These are the activations of a small neural network, seen along a few directions. Each row is one input.
In each table, some parts of the input vary, and every possible input appears once, in random order.
Descriptions start from the smaller parts, as in this example, which fits no table here: one of 2 separate values, together with either a single point or one of 11 places around a ring or (one of 4 places along a line, together with one of 8 places around a ring).
Shared parts are said once, and a part with two or three values counts as separate values.

Other details of the inputs shift rows strongly along two fixed directions, in all tables alike. That doesn't count.

Table:
r1: [ 23.0  14.5   7.8 -13.5  16.8   3.3  17.5   7.6  -0.2   1.1 -20.7]
r2: [ 23.2  -4.9  -2.9  36.0 -68.3  13.0  -6.8 -54.2  31.7   2.6  37.7]
r3: [ -7.1 -12.7 -16.4   2.3 -11.9 -11.1   9.3   3.2  -0.4   4.8   7.7]
r4: [14.2  6.3 16.8 11.4  3.6 18.7  0.9 -0.4 -9.5  1.8 -4.3]
r5: [  6.9   4.5  37.7  24.6   7.3 -23.2  -8.7   5.1 -39.3   4.4   9.5]
r6: [-12.9 -21.5 -36.2   1.7  -7.1  48.9  48.6  46.6  40.8  -3.7  -2.1]
r7: [ -1.6   5.3  27.8 -16.3  44.9   2.1   1.6  44.3 -45.3 -17.8 -20.0]
r8: [ 14.8  12.4  21.2   1.3  11.0 -32.5  13.9   8.2 -25.1   4.8  -7.8]
r9: [ -1.4  -5.4 -29.0 -14.7  -8.1  27.9  25.5  -1.9  32.5   6.1 -22.2]
r10: [  0.7  27.0  28.5   7.4  12.0 -24.2 -49.9 -45.2 -14.3  11.7  14.5]
r11: [ -8.0   5.1  14.7 -14.3  54.4 -21.1  12.1  19.8  -8.1   3.1 -13.2]
r12: [ -7.0   6.0  -2.1  -2.4 -40.7   2.0 -29.5 -45.9  12.3   2.5   0.4]
r13: [ -8.9  11.9   4.6  15.0 -22.5  11.5   9.1 -20.4  28.5  16.1   1.0]
r14: [ -3.8 -17.2 -23.5 -11.5   6.6  15.0  33.7  23.9  26.5  -0.9   0.0]
r15: [  1.7  -0.3  16.0  -3.3  27.9 -31.2 -16.6 -11.0  -5.4   5.7  10.0]
r16: [ 14.7  -7.5  17.4   9.9  16.6 -40.3 -14.1   5.8 -40.8  -8.7  23.9]
r17: [-15.9  21.8  27.8 -17.7  34.6 -22.8 -35.6  -1.4 -34.4  -3.5  -8.7]
r18: [-15.4  -8.4  -2.3 -17.7  40.1  -2.3 -23.7  41.2 -26.8 -21.9  -3.0]
r19: [ -5.5 -11.4 -33.9   4.5 -18.1  43.1  10.9  12.5  30.3  -3.2   1.9]
r20: [  8.8  -2.3  -2.5  17.4 -20.3 -10.4 -57.4 -49.3   5.2   2.6  35.1]
r21: [ 15.0   6.4  43.3  21.6  15.5 -14.4 -14.5  -4.8 -21.9   3.9  19.9]
r22: [ 19.5 -11.8 -31.6  -0.1 -25.3  41.2  32.8   5.4  27.1  -9.3  -5.4]
r23: [ -9.3  -6.2 -20.9 -11.9 -33.5  16.4  -9.7 -15.9  15.5  -5.8  -1.1]
r24: [ -8.4  -9.4 -13.2  -4.5 -16.0   5.0 -28.3  -7.8   0.7 -11.6   7.4]
r25: [  9.0  -2.5 -17.7  14.5 -57.0  13.1 -29.4 -63.5  35.1  12.0  23.5]
r26: [ -0.6  12.5  -2.1   0.4  -8.6   4.0  -8.7 -34.3  19.6   9.8  -9.7]
r27: [-12.6 -10.5 -18.5  -9.9   7.8  -3.6  37.5  27.1   1.7   5.4 -21.2]
r28: [-14.3   6.2   9.4  -8.2  35.3 -29.6  13.1  18.7 -24.4   6.5 -16.5]
r29: [-18.3   9.9   3.1   2.7   3.3  -5.8  20.5  14.7  -8.3  12.7 -13.0]
r30: [ -7.9 -16.1  -8.6   5.0  10.4 -17.4  -3.0  20.3 -14.6  -1.5  12.2]
r31: [ -8.9  20.4  34.2 -15.9  35.5 -43.3 -53.9 -25.6 -38.5  -5.7  -2.4]
r32: [ -5.1 -21.1 -30.9   3.2 -12.5  28.9  30.9  23.1  39.5  -1.2   2.8]
r33: [ 13.2  -1.3 -10.4  17.7 -78.7  21.6 -21.8 -51.6  16.8  -9.3  19.1]
r34: [  3.6   5.0 -18.1 -30.1  -4.0  37.6  59.1  41.7  15.1 -10.6 -52.3]
r35: [ 23.1  16.0  32.4   1.8  18.7 -28.2  -0.4  -8.4 -10.7   4.0   4.9]
r36: [-18.5 -21.1 -21.8  -6.3  30.3   8.3  34.9  72.4 -11.0  -6.9  -8.0]
Description of these inputs: one of 4 places along a line, together with either one of 3 separate values or one of 6 places along a line.
Changing only the place on the line of 4 turns r9 into r15. The same change can be made to r10. Which row results? -> r13
Start at r31 and move only the place on the line of 4, one step at a time. The first step leads to r26. Which rows follow, in order? -> r11, r28
Change only the choice among 3 separate values in r16. List by row number the other rows that result. -> r5, r8
Change only the choice among 3 separate values in r7. List by row number the other rows that result. -> r33, r34

Table:
r37: [  2.2  -3.2   3.9   6.5  -8.4 -24.4 -30.4 -28.7   0.1   4.8  23.1]
r38: [  6.4 -10.2 -21.7   8.7 -32.5  21.0  25.9   0.4  30.3   1.4   5.0]
r39: [  6.7  13.1  23.6  24.2 -27.2   1.7 -12.9 -32.2   2.2   9.3  10.5]
r40: [ -8.7  -2.2   5.4   9.4 -12.9 -26.1 -31.6 -23.1  -8.3   1.5  21.4]
r41: [  2.7  -2.1  -0.1 -22.9  36.9  15.1  50.2  54.6  -2.2 -10.1 -29.4]
r42: [  3.7   5.3  23.5  -5.3  32.9  -6.3  13.1  34.5 -31.5  -7.6 -12.4]
r43: [ -3.9  -2.1 -20.3 -19.2  -1.5  21.4  41.0  21.0  23.2   1.0 -30.1]
r44: [ 0.1 -4.9 -8.0 10.2 -3.6  1.6  2.5 -5.5  5.6  7.0  6.5]
r45: [ 12.3   9.4   9.9  11.1 -27.7 -11.9 -16.6 -38.6  -3.5   5.4   6.8]
r46: [  3.5  -0.7  24.9  13.9  23.7 -19.1 -20.7   4.8 -23.4  -0.3  21.5]
r47: [ 12.9   8.8   0.4  11.6 -38.7   7.7   4.2 -30.9  20.7   6.2   2.9]
r48: [ 15.2  14.1  33.2  25.8 -35.2 -19.1 -35.9 -48.0 -13.4   2.5  23.9]
r49: [-12.3  10.7  21.6 -25.5  70.1 -35.0  -8.0  24.3 -27.9  -1.3 -14.0]
r50: [  2.9 -13.6 -31.3   9.3 -45.7  35.7  40.8  11.4  31.9  -0.8  -4.8]
r51: [  3.8  -5.0  11.6 -12.7  39.2 -27.0 -50.1   0.8 -27.7 -17.0  21.4]
r52: [  0.5  -8.8 -12.7  10.8 -19.8  25.5  26.8   7.8  26.6   4.2   4.6]
r53: [  2.7  -7.6 -20.0   7.9 -18.0  21.1  26.1   6.2  29.1   5.2   1.9]
r54: [ -6.8  -9.1  -0.7 -11.4  37.2 -15.0   1.8  34.2 -24.6  -4.4  -3.9]
r55: [  6.4   7.2  19.1  -8.2  38.1 -13.6   8.4  31.2 -33.0  -6.4 -13.1]
r56: [  6.2   9.2  28.9  -6.8  43.4 -17.3  -0.7  16.4 -21.7  -2.2  -3.1]
r57: [  7.4  -6.9 -13.8  11.7 -32.3   1.1  -1.9 -28.6  20.5   6.1  15.9]
r58: [ -6.6 -15.8 -36.9   2.1 -44.5  32.9  35.2   6.8  35.8   2.4  -9.4]
r59: [-23.7 -12.4 -34.1  -6.4  -5.5  31.1  45.3  31.9  31.4   5.4 -19.3]
r60: [ -5.5   3.1 -21.6  -2.8 -31.5  30.8  32.1  -8.2  41.0  11.7 -21.6]
r61: [ -3.1  -4.4   5.3  -3.5  27.8  -7.3 -39.7   1.3 -18.3 -10.5  14.9]
r62: [ -8.3  -1.1  -6.4 -27.0  38.8   8.0  38.0  52.5 -14.5  -4.8 -37.2]
r63: [  1.7   2.4   9.8  18.0 -17.1 -28.1 -46.5 -51.1   4.4  12.9  32.5]
r64: [ -5.0  12.8  17.6   5.6 -15.1 -25.5 -30.5 -34.7 -11.1   3.8   7.4]
r65: [  4.8  -3.3  -2.2  19.2 -26.8  -6.7 -16.1 -25.8  -2.9   6.0  18.4]
r66: [ -9.6  -3.5   1.0   0.1   3.9 -24.6 -20.2 -12.4  -0.4   2.0  16.4]
r67: [  4.3  -5.0   4.5   7.6  10.3  -8.4  -1.3  16.3 -17.8  -3.6   9.0]
r68: [ -1.7  -1.4   1.3 -39.3  58.4   1.9   4.8  52.3 -31.7 -24.4 -26.2]
r69: [ 7.3 12.2 15.9  8.3  3.1 -5.1 -2.7 -8.3 -5.9  5.9 -1.6]
r70: [  1.1   4.5   1.1 -10.2  27.1   3.4  22.8  18.9  -5.7   2.5 -21.8]
r71: [  2.0   9.8   8.4  -9.6   8.9   0.0 -33.2 -20.2  -3.3  -5.4   2.4]
r72: [ -4.5  13.7  16.6   2.5  -8.7 -26.5 -29.6 -37.4  -1.6   6.3   8.5]
r73: [ 14.5  10.5  12.8  17.2 -36.7  -4.6 -12.1 -33.6  -0.6   3.5   8.8]
r74: [-18.9   4.6 -22.7   1.1 -36.5  36.6  37.0  -2.6  40.0  12.2 -24.9]
r75: [  5.6   0.6   4.2  25.7 -24.0  -3.1 -16.5 -25.1   6.4   9.2  23.0]
r76: [  4.5   5.2  -8.4  -2.0 -35.5  20.4 -19.3 -32.6  19.4  -4.4   1.7]
r77: [  2.6 -13.5 -15.0  -7.7  12.8   0.5  21.4  25.9  -4.6  -6.4  -5.2]
r78: [  3.5  11.1   8.1  10.6 -39.7   8.2 -44.2 -45.0  -4.5  -3.0  11.5]
r79: [ -0.8  -5.7   5.4  -1.0  13.4  -7.9 -41.5   0.5 -26.2 -14.4  16.7]
r80: [  0.5   4.8  20.5 -25.2  58.0 -33.3  -6.8  28.5 -40.0  -8.4 -14.9]
r81: [ -9.5   3.6  25.0   5.8  25.8 -49.8 -50.8 -12.2 -40.2   0.5  25.6]
r82: [-10.6  -1.7 -15.0 -33.2  42.6  32.4  28.3  53.5  -3.4 -14.1 -36.9]
r83: [-11.3  10.1  -1.6  11.8 -45.4   7.7  -3.2 -31.5  13.2  10.5  -3.5]
r84: [ -8.6  -6.6  -0.3 -11.1  44.3 -14.0   1.0  29.6 -15.5   0.4  -3.0]
r85: [  4.5   5.5  13.9 -13.5  41.2 -16.2   7.5  25.1 -32.5  -4.1 -16.0]
r86: [  2.4 -13.8 -20.3  14.6 -46.6  35.9  35.5   9.4  27.3  -2.4   1.3]
r87: [  1.1 -14.8 -18.7  -2.8  -5.6  28.4  44.7  34.6  22.2  -5.0  -6.3]
r88: [ -6.6 -21.1 -40.3 -15.2 -14.1  46.1  29.8  36.0  20.8 -17.7 -15.2]
r89: [-20.6 -12.7 -35.1 -10.4  -3.6  27.3  44.6  27.6  37.2   4.7 -17.0]
r90: [ -2.1  12.3  26.7 -12.9  52.8 -32.6 -20.8   8.4 -33.0   2.5  -7.4]
r91: [  6.3   7.3   7.5  -8.3  25.4  -1.3  17.1  16.1  -1.9   1.0 -13.0]
r92: [ 11.2   7.2  -2.2   7.1 -33.8   2.6  -0.2 -37.4  17.9   7.9   1.1]
r93: [ -3.4 -10.2 -22.5  -3.5 -11.7  26.6  -6.7  -3.1  23.6  -6.4   5.6]
r94: [  9.3  11.7  21.0  -3.0  28.2 -26.8 -18.4 -18.3 -15.4   5.7   1.6]
r95: [  3.8  -5.1 -13.5  14.5 -27.8   4.8  -1.0 -29.2  24.4  11.1  14.4]
r96: [  5.7  -2.3  12.7  27.6 -30.4  -0.7 -16.1 -18.8  -6.7   2.4  25.5]
What is each input in this table made of? -> one of 2 separate values, together with one of 5 places around a ring, together with either a single point or one of 5 places along a line
Changing only the choice among 2 separate values turns r83 into r81. The same change can be made to r45. Which row results? -> r77
Changing only the choice among 2 separate values turns r56 into r52. The same change can be made to r49. Which row results? -> r89
Change only the place on the ring of 5 in r91. List by row number the other rows that result. -> r47, r55, r69, r73
Change only the choice among 2 separate values in r44. List by row number the other rows that result. -> r70
Change only the choice among 2 separate values in r85. List by row number the other rows that result. -> r65
Which other rows agree with r84 in the choice among 2 separate values and the place on the ring of 5? List them by row number. -> r44, r46, r59, r61, r75

Table:
r97: [ 26.2   6.0  13.1  -7.0  37.5 -10.8  39.5  27.3 -18.4  -0.6 -22.2]
r98: [ -2.5   5.6   8.4  -3.4  -4.5  28.7  45.0  39.9 -10.8  -9.9 -27.9]
r99: [ 21.9  -5.1  34.6  12.4  33.5 -27.5 -36.0  -0.9 -25.0  -7.1  38.9]
r100: [ -5.4  15.9  43.6  -8.5  46.5 -61.4  -9.8  16.1 -59.9  -1.9  -4.5]
r101: [ 15.4  15.2  18.5   1.6  19.0 -31.0  18.4 -12.3 -10.5  15.4  -8.8]
r102: [ 18.7 -19.3 -22.1  31.3 -73.2  27.1  21.7 -27.9  49.4   6.6  24.3]
r103: [  1.5  25.7  36.9 -19.8  41.4 -18.7 -30.8  -4.2 -28.0   1.8 -18.4]
r104: [-14.1   2.9  -0.2  24.6 -46.1 -12.8 -50.7 -61.6  10.3  15.4  27.3]
r105: [ -8.6   0.3  19.8   0.4  52.6 -44.5 -27.5  10.7 -27.4   5.7  21.5]
r106: [-18.5  -7.7 -26.3  16.7 -28.3  37.9  15.6  12.7  26.2   4.3  -2.9]
r107: [-14.5   0.4   9.4   3.2  20.6  -8.0 -37.5  -1.6 -19.7  -4.6   8.7]
r108: [-13.6  -0.9 -33.4 -18.8  -7.7  24.6  14.2  -5.5  42.3  -0.6 -14.8]
r109: [-17.5   0.6   8.2   2.2  39.2 -36.3 -27.4  13.5 -27.3   3.7  14.7]
r110: [ 15.6  -2.5   1.2 -16.5  24.1 -23.9 -34.3 -10.2 -16.5 -20.2  13.0]
r111: [ -4.0  -6.7 -33.4 -19.9 -10.2   8.3  13.3  -5.2  28.5  -5.7  -8.5]
r112: [ -3.7  -4.9  10.0   4.5  28.7 -24.3  -2.8   3.6   6.3   9.6  17.6]
r113: [ -6.5  21.2   3.4 -10.9 -13.4   1.6   1.6 -22.8  15.4  12.8 -26.4]
r114: [ 10.0 -18.3 -14.0   5.3   0.4   5.3  20.8  27.3   0.3  -7.3   9.3]
r115: [  7.8 -10.0  12.0   4.1  20.5 -37.6  -7.4  -1.8  -6.9   5.7  28.4]
r116: [ -0.7 -10.0 -11.6  10.2 -18.9  -9.3   5.7  -5.1   9.1   9.1  20.5]
r117: [  7.4 -12.9 -19.4  13.9 -28.1  38.8  23.4  16.2  21.0  -4.2  10.8]
r118: [-14.4 -18.1 -35.5  -3.6 -32.6  19.2  24.3   5.6  20.0   4.8  -8.3]
r119: [  5.0 -10.6   3.9  10.6  -9.7 -20.3 -38.0 -17.5 -25.4  -9.1  21.0]
r120: [  6.6  17.7  20.4  -8.8  49.7   6.0  31.8  23.0  -7.3   9.4 -27.3]
r121: [ 10.1  -1.6 -32.1   4.1 -62.7  53.0   0.3 -33.2  48.2  -8.6   6.9]
r122: [-23.4  10.6   5.9  -5.7   4.5   6.3  43.5  27.6  -0.8   8.3 -33.4]
r123: [-12.3 -16.1 -32.4   7.9 -33.5   9.5  23.1   8.3  17.4   8.3   3.9]
r124: [  0.4   6.3  17.5  39.5 -34.0  -8.4 -51.1 -53.6   8.7  12.7  42.6]
r125: [ -6.8   7.6  14.8   5.9  -9.4  -9.9 -69.0 -50.9  -6.8   0.6  23.3]
r126: [  9.9  -5.2   8.3  31.3 -29.8 -29.2 -49.7 -34.5 -21.1  -1.2  40.8]
r127: [  9.6   1.7  15.0   7.2 -18.4  -7.5 -66.0 -44.5 -18.3  -9.8  30.7]
r128: [ 10.8  12.7   4.4 -27.0  10.3  26.8  24.1  28.1  -4.3  -9.0 -35.2]
r129: [-10.3 -13.8 -14.9 -27.5  23.0 -13.3  -2.2  14.9  -9.6  -7.5  -9.1]
r130: [-16.2  14.8  18.1   3.4  -3.3  15.6  23.5  15.2  -5.9   2.2 -22.9]
r131: [  0.4  -0.5   0.0  -1.5  -9.3  12.6  51.6  39.2  -8.8  -9.0 -31.0]
r132: [-10.4   0.4 -18.1 -29.5  36.0  25.7   7.8  25.6  16.5 -13.0 -19.4]
r133: [ -4.9 -15.7 -16.2 -10.1  11.1  30.2  13.8  38.6  -9.8 -16.6  -8.4]
r134: [  1.2  13.2 -22.2  -0.3 -74.9  23.3  26.7 -41.6  43.5  14.3 -24.9]
r135: [ -1.3  -8.3  -7.6  17.0 -13.3  27.1  17.8   2.0  38.1   7.0   8.8]
r136: [ 15.3   9.3   8.9 -21.1  14.8  -8.8   8.9  15.6 -17.3 -11.3 -29.2]
r137: [  4.0  -5.2  15.1   7.2  31.6 -17.7 -32.8  21.3 -41.5 -12.1  22.3]
r138: [-23.2 -11.6 -27.7 -28.5  20.3  18.8  20.3  29.4  16.6  -3.1 -26.1]
r139: [ 12.1  27.0  22.1  37.8 -54.0 -12.4 -17.3 -90.1  27.2  34.5  13.4]
r140: [ 22.9   9.2  18.4  -9.4  38.0  13.7  39.6  30.9 -13.6  -0.5 -23.1]
r141: [  0.0 -19.3 -24.9 -24.4  12.4  13.5  14.3  32.5  -3.9 -19.6 -15.7]
What is each input in this table made of? -> one of 5 places around a ring, together with either one of 3 separate values or one of 6 places along a line
Change only the place on the ring of 5 in r139. List by row number the other rows that result. -> r97, r101, r120, r140
Which other rows agree with r138 in the place on the ring of 5? List them by row number. -> r104, r105, r108, r109, r112, r113, r122, r139
Change only the place on the ring of 5 in r132. List by row number the other rows that result. -> r108, r110, r111, r121
Change only the place on the line of 6 in r121. List by row number the other rows that result. -> r99, r117, r127, r133, r137
